Each row below holds a small network's activations on one input, seen along a few directions.
In each table, some parts of the input vary, and every possible input appears once, in random order.
Descriptions start from the smaller parts, as in this example, which fits no table here: one of 8 places around a ring, together with either a single point or one of 11 places around a ring or (one of 3 separate values, together with one of 4 places along a line).
Shared parts are said once, and a part with two or three values counts as separate values.

Other details of the inputs shift rows strongly along two fixed directions, in all tables alike. That doesn't count.

Table:
x1: [ -5 -15  13 -13 -12 -16  43 -18  10   4 -23]
x2: [-38  15  20  12 -11 -14  31  12   8  31 -24]
x3: [ -4 -10  27  14 -34   0  33  39 -16 -11 -34]
x4: [-23   7  11   4 -12 -10  37  -4   1  22 -24]
x5: [ -6 -11 -33 -23  -2  39 -29  29  27 -78 -31]
x6: [  2   4  24  17 -24  -9  32  11 -25  21 -15]
x7: [ -3  12 -32 -10  25  19 -47 -21  19  -9  15]
x8: [ 20 -15  25   1 -23 -17  38  -1 -16   0 -15]
x9: [ 25   3 -25  -2   4  32 -45  12  -7 -41   5]
x10: [ 11  -1  33   8 -11 -34  25 -17 -18  40  10]
x11: [ -2   5 -35 -13  15  29 -39  -5  18 -33  -3]
x12: [ 16  24  -7   5  32 -16 -77 -31   0  42  74]
x13: [  2 -18  15  23   2  -8  54  19 -30  13  11]
x14: [ -3 -20  23 -22 -12 -34  40 -23  19  17  -2]
x15: [  28  -33  -25  -21  -24   53  -28   56    5 -119  -41]
x16: [-31  44 -34  26  74  -2 -49 -24   3  81  76]
x17: [ -9 -11  19 -14  -7 -26  37 -23  11  21 -10]
x18: [ 20  19 -20   7  19  15 -58 -11  -9   1  32]
Each input here is: one of 2 separate values, together with either a single point or one of 8 places along a line.
Changing only the choice among 2 separate values turns x16 into x13. The same change can be made to x14. Which row results? -> x12
A walk changes only the place on the line of 8. It starts at x14 and steps to x17. List the rest of the walk in order. -> x1, x7, x11, x4, x5, x2

Table:
x19: [ -3  10 -19   1  20   9 -25  -6   5   4  17]
x20: [ 13 -28   6 -13 -15  -4  38   8   1 -32 -21]
x21: [-14  16 -12   2   7  11 -31   1  10   1   5]
x22: [-10 -16   1  -5 -10   6  32  18   8 -23 -28]
x23: [ -3 -21   1 -10 -11   5  35  17   4 -30 -30]
x24: [ 10   1 -12  -4  18   0 -27  -9   3   2  30]
x25: [  1   6 -17   0  19   9 -25 -10   2   3  21]
x26: [ 11  16  -6  23   7  16 -36  18 -23   2  21]
x27: [-16  19  55  26 -12 -59  52 -33 -22 107  16]
x28: [ -8  16 -11  -1   9   9 -31  -3   6   2   6]
x29: [ 11 -18  15  -9 -21  -8  25   2   0 -19 -22]
x30: [  3  12  -9  -1   9   8 -34 -12   3   3  15]
x31: [  5 -12   8  -9 -21  -2  26   7   3 -19 -30]
What do these inputs look like to the network? -> either a single point or (one of 2 separate values, together with one of 6 places along a line)
A walk changes only the place on the line of 6. It starts at x22 and steps to x23. List the rest of the walk in order. -> x19, x25, x20, x24

Table:
x32: [  8  -8  19  12 -20  -6  32  18 -19  -3 -19]
x33: [-18  14  16   2   4 -27  17 -26   6  51   8]
x34: [  3   3  17  10  -9 -13  20  -9 -13  25   2]
x35: [-22  10  14   0   1 -23  20 -20  11  42   0]
x36: [-10 -11  11  -1 -23   1  43  16   0 -16 -39]
x37: [ 11  12 -18  14   8  30 -54  30 -14 -24  16]
x38: [-15  29  16  13  17 -39   0 -42  -2  85  38]
x39: [ -3 -20  14   2 -33   8  46  38  -7 -39 -49]
x40: [  6   4  22  18 -12 -10  15   6 -22  19   2]
x41: [  8   2 -28 -17  16  20 -46  -9  16 -28  11]
x42: [ 20   7 -14  12   6  28 -55  27 -15 -26  23]
x43: [-16  -2   5   6  13 -16  35  -9   0  31   8]
x44: [  2 -12  15   0 -21  -5  41   8  -9  -7 -29]
x45: [-13   4  14  -1  -6 -17  29 -14   4  28 -10]
x46: [ 10 -44  15  -6 -55  20  66  69 -11 -83 -74]
x47: [ -8   5  15   6  -6 -15  24 -14  -7  31  -5]
x48: [  4  10 -27   0  13  31 -47  14   4 -32   4]
x49: [-11  11   6  14  25 -26  18 -24  -6  61  34]
x50: [-18  42  22  20  29 -49 -24 -60  -3 115  66]
x51: [ 15   2 -28  -7  13  25 -46   4   4 -33  10]
x52: [  0 -15  17   5 -28   3  41  30 -12 -25 -39]
x53: [ -4   7 -30 -11  15  28 -45   2  18 -30   2]
x54: [ -2   3  14   6  -6 -18  24 -15  -7  32  -1]
x55: [-16  18  18   6   9 -32  11 -34   0  64  19]
x56: [ 16  -4 -23 -23  15  10 -47 -16  18 -29  22]
x57: [-20   7  12   1  -4 -15  25 -12   7  31  -9]
x58: [ -2 -16  13  -3 -25  -1  46  15  -3 -19 -39]
x59: [  6  -7 -34 -12  32  20 -33  -2  13 -28  24]
x60: [  2  -1 -23 -23  18  11 -48 -13  29 -24  15]
x61: [ -7  15  13   7   5 -26  12 -28  -3  55  17]
x62: [ -9  -6  14  -2 -15  -9  37  -2   0   7 -24]
x63: [ -3 -23  12  -3 -34   7  54  32  -3 -41 -54]
x64: [  4  14 -20  13   9  33 -53  33  -9 -25  12]
x65: [ 13  -4 -22 -22  18   5 -48 -17  23 -23  23]
x66: [-27  21  17   6  12 -32   2 -33  13  68  21]
x67: [ 10 -15  16   4 -24  -4  41  15 -14 -12 -28]
x68: [-22  -2   4   6  12 -14  35  -6   4  30   6]
x69: [ 19   5 -21   0  11  24 -49   5  -3 -27  18]
x70: [  9  10 -25   2  14  27 -48   9  -1 -26  10]
x71: [ 16  -1 -24 -12  12  20 -47  -9   8 -29  17]
x72: [ 17  -2 -24 -18  14  15 -46 -13  14 -28  19]
x73: [  8 -20  20   5 -30   1  44  28 -17 -28 -38]
x74: [ 15 -10 -31 -14  30  17 -34  -6  11 -27  32]
x75: [ 19 -29  21   5 -39   6  47  48 -23 -43 -40]
x76: [  6  -1 -21 -21  19   7 -50 -18  23 -19  20]
What do these inputs look like to the network? -> one of 5 places along a line, together with either a single point or one of 8 places along a line
A walk changes only the place on the line of 8. It starts at x66 and steps to x35. List the rest of the walk in order. -> x57, x53, x36, x63, x39, x46
A walk changes only the place on the line of 8. It starts at x75 and steps to x32. List the rest of the walk in order. -> x67, x51, x54, x61, x38, x65
